Each row below is a small network's average activation on inputs in which a field has the value named, seen along a few directions.
Related values have similar rows: they may be neighbours, one step apart, or belong to one group.
In the rows, 500 means zero.
Strong random noise was added to every row along 5 fixed directions; ignore it. To show where, here is one row again and again, with new noise each time:
[552 414 517 606 406 524 621 355 653 504 612 258 450 571 535 487 563 482
 568 566 355]
[347 470 276 417 556 450 529 556 548 490 682 590 637 421 407 542 198 502
 599 442 427]
[501 383 502 459 431 443 510 643 610 613 598 475 459 493 488 541 492 587
 519 489 462]
[414 573 437 676 308 677 422 516 507 402 567 673 414 484 267 671 631 743
 226 405 539]
[495 436 538 507 548 422 472 637 455 569 510 547 464 526 481 492 492 547
 515 535 523]
[491 311 433 427 391 463 723 693 729 537 652 565 494 488 414 502 346 548
 302 452 332]
[419 544 430 561 475 520 354 463 471 525 592 473 501 476 449 601 522 603
 644 485 544]


SODOV, 11 values:
sunas: [330 653 327 587 883 476 496 452 117 218 373 962 745 478 317 377 189 408
 340 569 636]
rinir: [513 429 477 424 449 453 463 552 563 597 550 437 462 473 458 517 533 532
 516 421 498]
fabuz: [523 592 556 516 233 660 537 498 574 394 435 525 393 531 420 597 625 560
 199 374 465]
tabot: [430 735 490 516 567 576 409 476 356 416 395 630 527 492 517 594 426 431
 493 474 575]
kika: [518 312 390 225 233 529 752 747 961 573 679 672 551 320 520 572 340 606
 226 337 371]
dalo: [573 459 579 370 567 537 569 555 527 503 428 474 562 433 609 458 449 382
 532 443 558]
vog: [551 442 596 688 475 526 658 359 404 381 418 450 388 642 433 351 631 468
 301 617 406]
bonas: [513 495 443 483 525 480 390 310 578 575 523 274 605 453 677 481 557 473
 804 473 519]
sipo: [445 441 364 288 564 400 439 633 468 513 534 628 630 399 398 433 356 513
 510 441 526]
sev: [510 552 494 429 354 547 493 652 609 502 544 637 414 468 407 617 547 575
 285 383 456]
fos: [641 509 618 534 404 601 750 374 645 491 385 365 421 558 633 447 563 371
 328 571 389]
SODOV is arranged as a ring.
List every value one step from sunas, in the order listed.
> bonas, sipo
List every value one step from rinir, in the order listed.
> vog, sev
List every value one step from fos, in the order listed.
> tabot, dalo

LOMIB, 11 values:
vis: [516 663 512 699 375 680 464 269 577 405 594 305 434 583 422 642 608 496
 653 436 476]
zod: [523 416 551 443 533 281 314 771 412 617 496 567 432 534 416 544 583 583
 455 434 563]
fanit: [395 690 501 649 544 472 168 436 234 521 444 560 440 541 427 596 596 595
 734 438 674]
nupa: [379 536 307 532 461 639 564 382 496 361 518 653 608 420 358 454 406 578
 333 489 473]
pavud: [450 494 347 302 360 551 732 509 721 497 662 498 527 406 377 596 213 399
 367 396 339]
sabe: [534 277 498 551 582 554 897 415 562 357 566 446 552 520 487 219 371 373
 427 586 316]
lilaz: [405 616 339 396 422 649 540 499 595 460 559 578 548 382 465 673 329 485
 381 342 467]
nibu: [553 590 562 462 498 445 274 541 545 651 453 431 518 519 657 545 648 581
 753 585 597]
tuk: [410 515 393 460 371 599 368 540 591 570 602 631 528 332 469 691 529 706
 478 383 619]
soz: [354 421 289 457 439 466 451 510 559 440 715 588 591 406 358 577 380 628
 435 456 431]
baren: [516 623 498 597 636 572 600 257 378 257 317 496 629 549 631 370 456 298
 425 576 471]
LOMIB is arranged as a ring.
A walk along LOMIB starts at tuk and steps to its neighbour nupa. Put vis, zod, sabe, nibu in the order it reaches them.
> sabe, zod, vis, nibu
List every value one step from lilaz, in the order listed.
> pavud, baren
